These are the activations of a small neural network, seen along a few directions. Each row is one input.
In each table, some parts of the input vary, and every possible input appears once, in random order.
Descriptions start from the smaller parts, as in this example, which fits no table here: one of 4 places along a line, together with either a single point or one of 9 places around a ring or (one of 2 separate values, together with one of 8 places around a ring).
Shared parts are said once, and a part with two or three values counts as separate values.

Other details of the inputs shift rows strongly along two fixed directions, in all tables alike. That doesn't count.

A family of inputs:
row 1: [-33  28 -22 -25 -15   4 -51  43  -7  47  41  29   2]
row 2: [10 -2  5  4 -6 -5 -7 -2  2 -5  1 -8  2]
row 3: [ 6 -5  8 -1 -5  6 -2 -3 -1 -3 -2 -5 -6]
row 4: [ 6 -3  6  0 -4  8 -2 -3  0 -2 -5 -5 -3]
row 5: [11 -2  7  0  2  8  0 -2 -2 -3 -2  0  0]
row 6: [ 5 -3  6  0 -5  7 -1 -4  0 -2 -3 -7 -6]
row 7: [ 9 -4  5  0 -2  5 -1 -3 -4 -2 -1 -4 -7]
row 8: [-42   1 -23   7  21 -32  24  -9   7  -7   0  14  11]
row 9: [10 -4  7  1  0  7  0 -1 -4 -2 -1 -2 -2]
row 10: [12  2  6  2  0 -5 -3  5  1 -4  0 -8 -1]
row 11: [ 7 -4 10  0 -3  7  0 -2  0 -3 -2 -2 -1]
row 12: [10 -4  4  0 -5  6  3 -1 -1  1 -3 -3 -1]
row 13: [ 12   4   4   3  -1  -4  -2   5   2  -3   0 -10  -1]
row 14: [-41   3 -23   8  24 -32  23 -10   5  -6  -2  15  10]
row 15: [11  4  5  5  0 -1 -2  6  3 -5  0 -9  1]
row 16: [12  4  4  4  0 -3 -3  5  2 -3 -1 -9 -1]
row 17: [ 6 -3  9  1 -3  9  1 -2  1 -1 -3 -4 -1]
row 18: [-41   0 -25   9  16 -32  19 -16   5  -3   0  12  12]
row 19: [ 9 -4  5 -1  0  7 -2 -3 -4 -3 -3 -3 -3]
row 20: [10 -4  2 -2 -5  6  1 -2 -1 -1 -5 -4 -3]
row 21: [-42  -4 -24   7  23 -23  28 -20  -1  -3  -4  14   3]
row 22: [12 -2  3 -1 -4  7  2 -1  1  0 -4 -1  0]
row 23: [11  4  4  5  0 -2 -3  6  3 -4 -2 -9  0]
row 24: [11  0  5  1  2 10  0 -2 -1 -1 -3 -2  0]
row 25: [ 9 -4  2 -1 -7  4  1 -3 -1  0 -3 -6 -6]
row 26: [11  2  6  4  0 -2 -3  6  2 -7  1 -7  1]
row 27: [ 9 -2  6  2  0  9  1 -1 -3  0 -2 -4 -2]
row 28: [12 -3  5 -2 -4  6  2 -1  0 -2 -4  0  1]
row 29: [ 9 -2  4  0  0  8 -1 -3 -3 -1 -4 -5 -3]
row 30: [-41  -3 -17   5  23 -21  30 -20   5  -8  -7  18  11]
row 31: [10 -5  3 -3 -5  4  0 -2 -2 -2 -5 -2 -2]
row 32: [ 6 -4  8 -2 -3  7 -2 -3  0 -4 -4 -3 -2]
row 33: [10 -6  4 -3 -7  3  1 -3 -2 -2 -3 -4 -6]
row 34: [10  2  4  4 -2 -2 -2  7  5 -5  0 -9  1]
row 35: [ 8 -1  8  0 -2 10  0 -2  3 -2 -4 -2  0]
row 36: [-34  22 -22 -31 -22  15 -48  39 -10  53  40  37   2]
Description of these inputs: one of 2 separate values, together with either a single point or one of 5 places along a line or (one of 3 separate values, together with one of 4 places along a line).
Q: Change only the choice among 2 separate values in row 11. List by row number the other rows that result.
A: row 17

A family of inputs:
row 37: [-57   7 -33 -13   1 -12  -2   0  -6  29  17  34   8]
row 38: [ -7   0  -8  16  23 -21  26 -12   6 -16  -8  -5   7]
row 39: [-54  16 -28 -14  10  -4 -12  10  -4  29  22  42  10]
row 40: [-21  11 -14 -23 -22  15 -36  22  -9  41  26  22   0]
row 41: [ -8  -5  -1   7  19  -6  21 -17   3 -12 -11   7   6]
row 42: [ -6  -5  -5  11  10 -21  21  -7   7 -16  -9   0   9]
row 43: [ 33   7  14  -2 -10  10 -13  16   3  -1  -2 -13   0]
row 44: [-25  16  -9 -20 -17  22 -36  26  -2  36  26  23   1]
row 45: [  7 -11  -3  -3  -4   4  10 -12  -5  -2  -8  -3 -10]
row 46: [ -8  -4  -4   9   7 -24  17 -13   6 -15  -6  -6   0]
row 47: [ 26  -5  17  -8 -14  20 -11   3  -2  -2  -1  -8  -3]
row 48: [ 23  -1  19  -1 -14  26 -12   5   2   0  -3 -10  -5]
row 49: [ -4   1  -6   7  16 -18  22  -7   8 -12 -12  -2   8]
row 50: [ -9 -13 -11   3   6  -8  25 -22  -4  -8 -13   2  -6]
row 51: [ 23  -1  14   2 -14   5 -23   6  -2  -4   3 -22 -10]
row 52: [ 26  -5  18  -7 -15  20 -12   3  -3  -2  -1  -8  -3]
row 53: [-12  -6  -5  13  10 -22  12 -16   1 -17  -8 -11  -1]
row 54: [ 33   7  14   4  -6  12 -14  15   0  -2   4 -16  -2]
row 55: [ -9  -4  -4  10   7 -24  18 -13   6 -15  -7  -6   1]
row 56: [ 31   0  14   0 -14   7 -14  15   4  -3   1 -12   0]
row 57: [ 27   1  21  -1  -3  24 -11  10  -7   1  -1 -10  -9]
row 58: [-11  -5   0   8  22  -5  23 -13  -2 -10  -9   2   0]
Q: Describe the family of inputs behind these rows.
A: one of 2 separate values, together with either one of 5 places along a line or one of 6 places along a line
Q: Changing only the choice among 2 separate values turns row 37 into row 40. The same change can be made to row 53. Which row results?
A: row 51
Q: Start at row 58 and move only the place on the line of 6, one step at a time. The first step leads to row 41. Which rows follow, in order?
A: row 44, row 47, row 40, row 45

A family of inputs:
row 59: [ 26  -4  21  -3 -16  18 -16   1  -2  -3  -1 -12  -9]
row 60: [  3   9  -2 -22 -24  18 -35  23  -6  27  20  15  -3]
row 61: [-4 -6  7  1  2  2  4 -6 -1 -5 -2  1  0]
row 62: [-41   1 -21  -2  20 -16  17  -6  -4   4   4  21   4]
row 63: [ 30  -6  21   1 -16  19 -11  -2  -2  -3  -7 -20 -10]
row 64: [ 25 -14  10   7  -3   1  20 -18   2 -16 -20 -16  -2]
row 65: [ 11  -1   6  14  19 -20  17 -13   7 -22 -17 -13   7]
row 66: [-46  21 -27  -8   5 -23  -9  23   8  17  19  19   7]
row 67: [  1 -10   7  13  12   0  24 -22   6 -19 -17  -8   3]
row 68: [-39  -1 -21  -4  13 -17  18  -7   0   4   2  26  11]
row 69: [  6 -12   3   9  13  -8  24 -20  -1 -20 -16  -8  -6]
row 70: [ 29   6   8   0 -18   9 -34  22   0   1  12 -15  -2]
row 71: [-25   2 -18  -4   7  -6   4  -3  -5  12   4  10  -2]
row 72: [ 7 -3  1  1  0  7  8 -4  3 -2 -7  2  4]
row 73: [10  0  4  2  4 12  3 -1 -2 -2 -3 -4 -3]
row 74: [  7  18   1  -7 -18   4 -36  34  -3  26  29   2   2]
Q: Describe the family of inputs behind these rows.
A: either one of 4 separate values or (one of 3 separate values, together with one of 4 places along a line)
Q: Change only the place on the line of 4 in row 63. List by row number the other rows that result.
A: row 59, row 61, row 67
